A small network was shown many inputs. Here are its activations along a few directions, one row for each input.
In each table, some parts of the input vary, and every possible input appears once, in random order.
Descriptions start from the smaller parts, as in this example, which fits no table here: one of 5 places around a ring, together with either a single point or one of 9 places along a line or (one of 3 separate values, together with one of 6 places along a line).
Shared parts are said once, and a part with two or three values counts as separate values.

Rows:
r1: [-0.42  1.21 -1.52 -4.69 -3.18  0.65  1.37 -4.89 -4.39  0.48 -2.27  0.99
  0.71  4.23 -1.26 -0.99]
r2: [-1.64 -0.64  0.98  0.29 -0.96  1.32  3.45 -3.63 -1.56 -0.53 -2.21  3.05
  3.05  1.50  4.30 -0.68]
r3: [-4.95  0.11 -0.77  0.35  3.81  0.94  2.88  3.56  2.78  1.22  3.59 -2.18
 -2.14 -0.77 -1.52 -2.21]
r4: [ 0.79 -3.18 -2.49 -5.97 -1.74 -2.93 -0.29 -2.02 -1.82  1.67 -4.17 -0.09
  0.57  1.85 -2.00  0.15]
r5: [-1.14 -5.32 -0.53 -0.12  1.37 -1.88  0.71 -1.42 -0.42  0.62 -2.85  2.20
  3.81 -0.93  2.00  1.63]
r6: [ 0.78 -1.93  1.12  2.45  2.80 -0.25 -1.65  0.12  1.99  4.84 -3.33 -2.15
  1.56  0.21 -1.04 -1.57]
r7: [-4.77 -4.15 -1.41  0.40  1.02 -0.02  0.04 -0.46 -1.91 -2.56 -0.32 -0.77
  0.62  0.09  4.89 -0.61]
r8: [-2.40 -1.55 -1.91  4.06  2.50  1.39 -1.18  0.14  0.20  1.34  0.22 -4.42
 -2.28  1.37  1.38 -3.35]
r9: [ 8.14  3.49  1.65  1.23 -3.26 -3.35 -4.21  3.69  2.90 -4.19  1.42  1.29
 -1.28 -4.62 -0.56  6.85]
r10: [ 4.47  3.40  1.38  1.94 -3.88 -0.53 -5.64  5.81  0.14 -6.66  4.75 -0.37
 -4.29 -3.39  1.43  4.31]
r11: [ 7.89  6.17  2.23  1.83 -4.78  1.35 -2.84  1.60 -0.30 -5.11  4.23  3.52
 -0.61 -2.54 -0.26  4.13]
r12: [-2.83 -1.73 -4.60 -4.48 -2.71 -0.84 -0.59 -0.74 -4.86 -0.55 -1.47 -3.12
 -2.14  1.68  0.79 -1.99]
r13: [-2.30  3.56  1.71  0.09  3.53  2.31  4.42 -0.64  2.00  2.74  2.90  2.21
  0.89  0.50 -3.13 -1.98]
r14: [-0.06  1.30  2.65  2.92  0.63  3.38  0.14 -3.32  1.26  3.29 -1.19 -0.24
  0.36  2.57 -0.14 -3.73]
r15: [-1.53 -0.72  1.52 -0.29  4.86 -1.53  3.39  2.21  3.99  3.40  0.70  0.09
  1.16 -1.74 -4.90  0.02]
- Describe the family of inputs behind these rows. => one of 3 separate values, together with either a single point or one of 4 places along a line
- The inputs of r11 and r10 match in every part but the choice among 3 separate values. If r2 is changed in the same way as r11 into r10, which row does it become? => r7
- Which other rows does r7 become when the place on the line of 4 takes its other values? List them by row number. => r3, r8, r12
- Which other rows does r8 become when the choice among 3 separate values takes its other values? List them by row number. => r6, r14
- Start at r4 and move only the place on the line of 4, one step at a time. The first step leads to r5. Which rows follow, in order? => r6, r15

Rows:
r16: [-5.41 -4.76 -3.45 -4.30 -1.76  0.27  0.10 -3.54 -4.78  0.73 -4.29 -2.63
  0.16  3.78  2.99 -4.07]
r17: [ 4.13 -1.02 -2.02 -2.69 -6.24 -2.59 -6.04  1.69 -2.51 -5.22 -0.68 -0.73
 -2.01 -1.79  2.30  3.85]
r18: [-7.57 -2.11 -1.16  1.54  5.58  1.76  2.57  1.07  2.26  3.21  1.68 -4.13
 -1.66  1.52 -1.50 -4.76]
r19: [-6.88 -4.21 -0.64  1.79  3.80  1.92  1.81  0.48  1.29  2.73 -0.07 -2.79
 -0.93  1.83  1.28 -4.48]
r20: [-0.19 -0.70  2.11  0.77  3.78 -0.59  2.86 -0.71  3.56  4.47 -1.96  1.85
  2.77  0.03 -1.96 -0.30]
r21: [-6.29 -4.29 -3.13 -2.42  0.42  0.45  1.88 -1.95 -3.01  1.66 -2.25 -2.32
 -0.83  3.09  2.63 -3.54]
r22: [ 0.45 -1.31  0.48  0.33  2.52 -0.42  2.35 -2.96  0.43  4.21 -2.39  1.40
  3.20  0.16 -1.39  0.23]
r23: [ 3.10  0.24 -0.77  1.96 -1.16 -1.63 -4.42  3.78  0.03 -4.73  2.62 -0.86
 -1.22 -4.08  1.58  3.43]
r24: [ 2.95  4.65  3.74  3.18 -0.57  2.17  0.76  0.77  2.08 -1.02  2.51  2.53
 -0.16 -0.63 -0.38  0.29]
r25: [ 3.10  3.80  1.02 -1.00 -3.92  1.24  0.43 -1.68 -1.70 -2.29  1.02  3.02
  0.11  0.89  0.33  1.39]
r26: [ 2.77  6.25  2.94  2.97  1.28  2.30  1.23  1.54  2.41 -0.04  4.49  1.42
 -1.40 -0.96 -3.20 -0.36]
r27: [ 3.85  2.95  0.61 -2.72 -6.15  1.43 -1.90 -3.34 -3.32 -2.82 -0.79  2.81
  0.58  2.11  0.31  1.21]
r28: [ 2.43 -0.16 -1.32 -1.57 -3.37 -2.51 -4.30  2.98 -1.34 -5.52  1.62 -0.10
 -1.78 -2.87  1.68  4.33]
r29: [-0.54  0.68  1.46  1.00  5.16 -0.22  3.54  0.23  3.40  5.98  0.16  0.31
  1.82 -1.06 -4.75 -0.93]
r30: [ 2.88  0.50  1.32  3.24 -0.35 -1.54 -3.46  6.00  2.13 -3.80  2.84 -0.95
 -1.96 -4.39  1.14  3.17]
r31: [ 1.18 -2.14 -0.66 -4.72 -1.99 -1.94  0.89 -4.85 -2.49  2.42 -5.86  1.89
  3.33  2.84 -0.94  0.31]
r32: [ 3.15  2.18  0.30  3.21  1.34 -1.50 -2.75  7.11  3.07 -2.65  4.45 -2.13
 -3.40 -4.29 -1.62  2.54]
r33: [-0.24 -1.41 -0.14 -3.27  0.38 -1.68  2.95 -3.42 -1.20  2.83 -3.80  2.13
  3.25  1.14 -1.17  0.76]
r34: [-5.85 -4.04 -2.78  0.64  2.85  1.28  1.43 -1.49 -0.50  1.92 -1.00 -3.02
 -0.41  2.52  2.41 -4.35]
r35: [ 3.00  4.91  2.09  2.05 -1.61  1.81  0.05 -1.69  0.18 -2.07  1.71  2.30
  0.53  0.17  0.25  1.28]
- Describe the family of inputs behind these rows. => one of 4 places along a line, together with one of 5 places along a line
- The inputs of r30 and r17 match in every part but the place on the line of 5. If r24 is changed in the same way as r30 into r17, which row does it become? => r27
- Which other rows does r32 become when the place on the line of 4 takes its other values? List them by row number. => r18, r26, r29
- Start at r18 and move only the place on the line of 5, one step at a time. The first step leads to r19. Which rows follow, in order? => r34, r21, r16
